A small network was shown many inputs. Here are its activations along a few directions, one row for each input.
In each table, some parts of the input vary, and every possible input appears once, in random order.
A made-up example of a description, with smaller parts first: ring(8) and (point or ring(11) or (values(3) and line(4))).
Shared parts are said once, and a part with two or three values counts as separate values.
(in the rows, 128 means zero)

Other details of the inputs shift rows strongly along two fixed directions, in all tables alike. That doesn't count.

Table:
R1: [115 126  71 124 106 139 102 118 147 145 121  94  65 170 124]
R2: [132 143 128 110 118 218 136  89 150 127 169  83 142 121 103]
R3: [118 154 104  75 152 195 174 136 118 143 191 121 108 145 115]
R4: [154 156 134 151 194 100 177 155  95  97 115 112 156 107 148]
R5: [140 144 160 151 179  79 137 136 110 102  91 114 170  99 127]
R6: [ 83 112 118 193  61 100  67 162 132 139  99 133 111 143 143]
R7: [124 125 134 179 109 135 107 161 127 120 109 129 129 129 118]
R8: [157 150 144 101 152 164 114 110 135 139 176 108  94 150  78]
R9: [170 163 147 134 206 206 170 104 118 117 158  90 177  99 106]
R10: [112 108 155 139 124  96  93 122 144 135 134 135 134 131 122]
R11: [113 109 124 149  70  57 117 144 112 114  71 139 143 123 182]
R12: [125 146  99  79 140 185 171 135 121 128 167 101 102 148 110]
R13: [131 113 140 173 164  91 153 156 124 132 110 150 143 105 158]
R14: [ 90 133  88  89  80 160 128 118 127 138 147 122  84 161 134]
R15: [123 113 110 143 167 122 152 146 130 152 128 152 117 125 134]
R16: [106 111 135 108  70 130  73  99 167 127 142 104  96 160 102]
R17: [126 168 146  66 129 184 130  93 143 131 177 128 137 129 100]
R18: [118 107 144  89  56 138  60  87 161 145 136 131 112 162 115]
R19: [142 107 136 137 161  91 171 158  84 124  83 161 167 105 157]
R20: [125  88 151 186  95  91 103 113 117 123  56 133 193  89 166]
R21: [189 116 149 126 230 142 199 144 106 143 113 189 179  92 127]
R22: [139 152 123  77 138 217 151 104 146 128 183 130 109 141 132]
R23: [100 112 129 171 103 129 107 115 135 132 116 107 156 107 146]
R24: [ 85 142 106  90  60 105  89  99 147 130 145 122 110 161 106]
R25: [149 154 114 116 199 150 183 147  95 118 138 108 131 128 122]
R26: [119 137  90 126  87 146  99 113 153 132 131  83  71 167 134]
R27: [ 91 152  95  97  71 146 121 127 141 132 169 102  90 158 144]
R28: [146 147 116  90 134 204 155 116 157 135 178 107  97 145 108]
R29: [133 120 174 164 169  51 144 149 112  98  73 133 189  80 133]
R30: [ 96 121  67 107  80 139 112 129 133 149 157 122  65 146 134]
R31: [133 177 121  69 133 201 172 112 129 124 198 131 119 138 125]
R32: [102  90  75 154  80  70 108 147 120 123  86 118  83 127 149]
R33: [191 147 156  87 189 201 188 121 127 140 164 162 160 111 121]
R34: [139 123 173 128 137  80 123 129 114 119  84 151 190  95 140]
R35: [ 78  90 133 136  32  83  38  91 161 133 106 131  92 160 135]
R36: [ 82 103  95 142  25 108  74 107 162 139 102 129  69 159 162]
R37: [171 111 126 133 182 108 177 153  88 127 105 177 161  84 144]
R38: [ 78 120 114 138  80  41  89 135 133 127 109 121 131 140 127]
R39: [153 141 149 201 180 118 132 168 100 110  95 132 157 110 124]
R40: [ 84  95 122 179  50 106  77  96 140 124  81 114 141 116 160]
R41: [146 141 116 135 158 143 137 133 127 110 123  94 115 136 146]
R42: [151 153 147  90 157 179 117  95 148 126 177 102 117 151  85]
R43: [158 105 180 163 177  74 134 148 114 124 109 149 144 101 106]
R44: [153 117 139 112 131 143 140 129 126 123 113 144 146 121 159]
R45: [130 119 154 119 109 124  93 109 137 147 148 151 100 140 101]
R46: [ 96  87  95 159  89  84 102 126 141 144  79 157  93 140 153]
R47: [157 117 183 157 199  89 142 151 108 141 137 164 153  98 109]
R48: [100 129  99 105  84 165 108 124 156 136 160 104  83 158 149]
R49: [124  93 131 179 131  67 131 157 124 100  66 118 136 113 173]
R50: [154 159  82  88 168 189 159 123 116 131 178 103  90 136 105]
R51: [123 140 134 113 140  87 141 131 127 110 131 117 154 123  97]
R52: [137 170 113  75 128 189 170 125 134 115 187  95 112 142 116]
R53: [137 166 135 113 122 228 124 126 136 139 182 150 120 144  96]
R54: [121 133 166 148 168  74 137 146 115 119 108 141 181  91 135]
R55: [161 180 141  91 210 142 174 123 115 112 170 111 163 123  78]
R56: [130 106 144 101  57 125  62 104 146 157 137 140  90 159 105]
R57: [ 96  95  83 154  77  74 106 133 117 129  88 151  89 122 162]
R58: [172 127 173 173 166 137 141 166  97 126  99 182 190  97 128]
R59: [153 136 161 116 172  76 156 136 104 119 112 160 201 101 114]
R60: [123  84 109 181 146  63 137 156 126 130  64 139 121 118 146]
Each input here is: line(5) and (values(2) or line(4) or ring(6)).
Changing only the line(5) part turns R8 into R47. The same change can be made to R39. Which row results?
> R6
Change only the line(4) part in R43. List by row number the other rows that result.
> R16, R29, R51
Which other rows agree with R59 in the line(5) part? List them by row number.
> R11, R18, R19, R20, R21, R33, R34, R37, R44, R56, R58
Change only the values(2) part in R53. List by row number the other rows that result.
> R40

Table:
R61: [130 120 145 121 121 102 118 117 128 130 115 149 150 119 131]
R62: [124 128 121 124 117 129 112 140 135 136 140 130  96 148 117]
R63: [140 155 121  61 110 218 130 110 144 151 204 134  99 156  92]
R64: [137 122 140 127 118 157 105 103 140 137 133 127 130 130 119]
R65: [173 115 180 164 211 120 166 140 111 127 110 176 182  85 132]
R66: [167 122 143 153 224 110 194 166  97 119 111 160 159  93 143]
R67: [152 140 139  84 164 176 144 118 141 144 178 139 111 139  95]
R68: [123  99 141 152 137  43 120 137 117 124  82 148 143 113 130]
R69: [117 101 105 149 116  75 130 150 114 127  91 135 110 129 156]
R70: [126 113 111 130 108 141 130 135 130 136 118 139 110 133 151]
R71: [132 136  96 120 126 165 130 120 131 129 139 100  97 143 127]
R72: [148 142 143  72 144 182 144 102 137 143 174 147 137 129  94]
R73: [134 155 121  83 138 165 138 123 132 136 175 125 110 147  88]
R74: [107 107 147 174  89  47  94 143 116 111  66 135 152 119 159]
R75: [115 139 130  77  77 164  96  90 153 136 157 114 115 154 116]
R76: [129 129 142 138 124  98 122 137 117 123 110 148 152 117 134]
R77: [ 90 110 114 155  75  69  99 132 126 124  85 135 134 124 162]
R78: [158 146 155 144 233  94 196 156  92 111 125 155 188  85 130]
R79: [124 117 130 100  93 161 101 108 151 149 149 141 102 148 120]
R80: [144 133 137 122 152 148 122 112 134 132 143 117 123 129 106]
R81: [ 97 140 111 105  64 169 100 102 155 128 157  94 108 148 126]
R82: [121 164 123  75 115 200 138 102 142 130 184 112 127 143 115]
R83: [101 107 111 188 108  72  97 140 123 120  79 111 117 123 151]
R84: [137 159 132  89 114 215 119 106 147 136 183 104 122 150  92]
R85: [127 130 134 118 116 130 122 129 125 133 132 145 135 128 116]
R86: [127 145 108 105 126 155 140 120 134 117 148  93 111 138 126]
R87: [107 121 131 123  91  78  93 113 137 122 108 112 118 142 132]
R88: [136 155 123  61 130 166 128  99 144 139 181 119 110 150  94]
R89: [139 157 119  77 130 194 157 112 132 127 166 115 128 135 128]
R90: [110 118 125 176 131  78 119 145 121 115  92 107 140 118 140]
R91: [179 159 147 105 211 210 199 129 114 124 166 128 172 102 113]
R92: [104  97 145 160  76  69  80 116 141 117  80 121 143 123 147]
R93: [112 112 125 165  78 114  78 126 132 130  98 121 117 136 137]
R94: [119 118 121 145 106 113 128 130 127 114  99 113 138 117 155]
R95: [122 116 109 158 125  95 127 141 121 116  91 104 126 126 146]
R96: [135 116 116 147 123 142 136 133 127 131 110 137 120 125 153]
R97: [139 141 129 104 145 145 140 137 125 138 162 135 110 139 104]
R98: [127 143 119 105 159 138 158 131 121 129 155 132 129 126 109]
R99: [130 104 120 144 126 104 144 146 113 130  98 151 133 114 159]
R100: [106 132 124 131  91  88  97 130 130 118 113 108 113 145 129]
R101: [112 121  90 113 102 116 127 129 128 128 120 117  98 146 134]
R102: [129 140 123 127 126 185 127 113 135 135 152 118 128 128 122]
R103: [171 149 178 151 231 111 185 155 100 104 130 136 190  85 111]
R104: [110 139  96 114 100 170 112 117 150 141 161 109  78 158 118]
R105: [104 104  98 133  75 100 113 130 127 129  91 132 113 134 154]
R106: [164 127 166 147 222 124 197 157  94 126 130 179 189  76 135]
R107: [113 134 133 126  82 138  97 117 142 122 133 107 126 139 122]
R108: [136 111 140 152 143 102 118 129 132 131 108 140 122 125 127]
R109: [171 127 183 151 209 128 165 133 112 120 118 150 200  85 118]
R110: [107 109 105 141  84  86 116 133 123 124  83 130 126 127 166]
R111: [129 114 141 147 118 120 115 143 126 134 116 154 127 127 135]
R112: [143 131 137  77 125 179 131 106 140 150 175 148 118 137 104]
R113: [140 117 149 168 141 117 125 143 121 128 107 153 143 116 136]
R114: [121 143 110 119  99 162  94 116 143 134 150  97  89 156 104]
R115: [114 118 117 156  96 105  92 136 137 131 109 122  95 147 131]
R116: [117 111  95 152 104 111 116 136 132 129 100 118  91 142 151]
R117: [107 107 136 153  95  60  90 121 138 114  92 107 127 128 135]
R118: [ 98 111 105 146  99  99 106 141 135 134 117 127  92 143 142]
R119: [111 131 109 104  90 180 115 118 146 146 163 131  95 149 128]
R120: [163 156 164 138 235 134 199 145 106 105 149 129 187  84 115]
R121: [ 98 127 108 128  73  81  85 129 133 127 112 114 100 153 129]
R122: [111 132 100 114  99 116 124 124 129 118 120 101 105 146 145]
R123: [111 114 131 178 109  66  94 147 123 116  82 108 132 128 132]
R124: [164 133 159 147 242 107 204 165  91 122 133 167 176  82 126]
R125: [141 148 108  95 155 147 162 129 119 126 147 122 124 132 128]
R126: [145 156 135  77 147 196 131  99 149 136 186  97 120 145  81]
R127: [127 153 124 102 121 204 132 109 144 135 172 104 131 139 110]
R128: [108  92 131 204 108  66 108 148 120 125  64 150 138 110 172]
R129: [119 113 120 107 101 111 105 120 140 145 137 132  95 147 116]
R130: [113 122 122 130 115 118 132 130 123 131 122 143 139 119 134]
R131: [109 141 122 123 123 109 129 127 127 117 130 110 126 133 133]
R132: [167 122 148 168 203 130 179 148  99 116  99 148 177  83 148]
What do these inputs look like to the network?
> values(2) and line(4) and ring(9)
Changing only the line(4) part turns R61 into R77. The same change can be made to R126. Which row results?
> R90
Changing only the line(4) part turns R120 into R86. The same change can be made to R130. Which row results?
> R105
A walk changes only the line(4) part. It starts at R80 and steps to R114. List the rest of the walk in order.
> R83, R71
Change only the ring(9) part in R63. List by row number the other rows that result.
> R74, R76, R84, R85, R93, R107, R111, R113
Change only the values(2) part in R104. List by row number the other rows that result.
> R128
Change only the values(2) part in R132. List by row number the other rows that result.
> R71
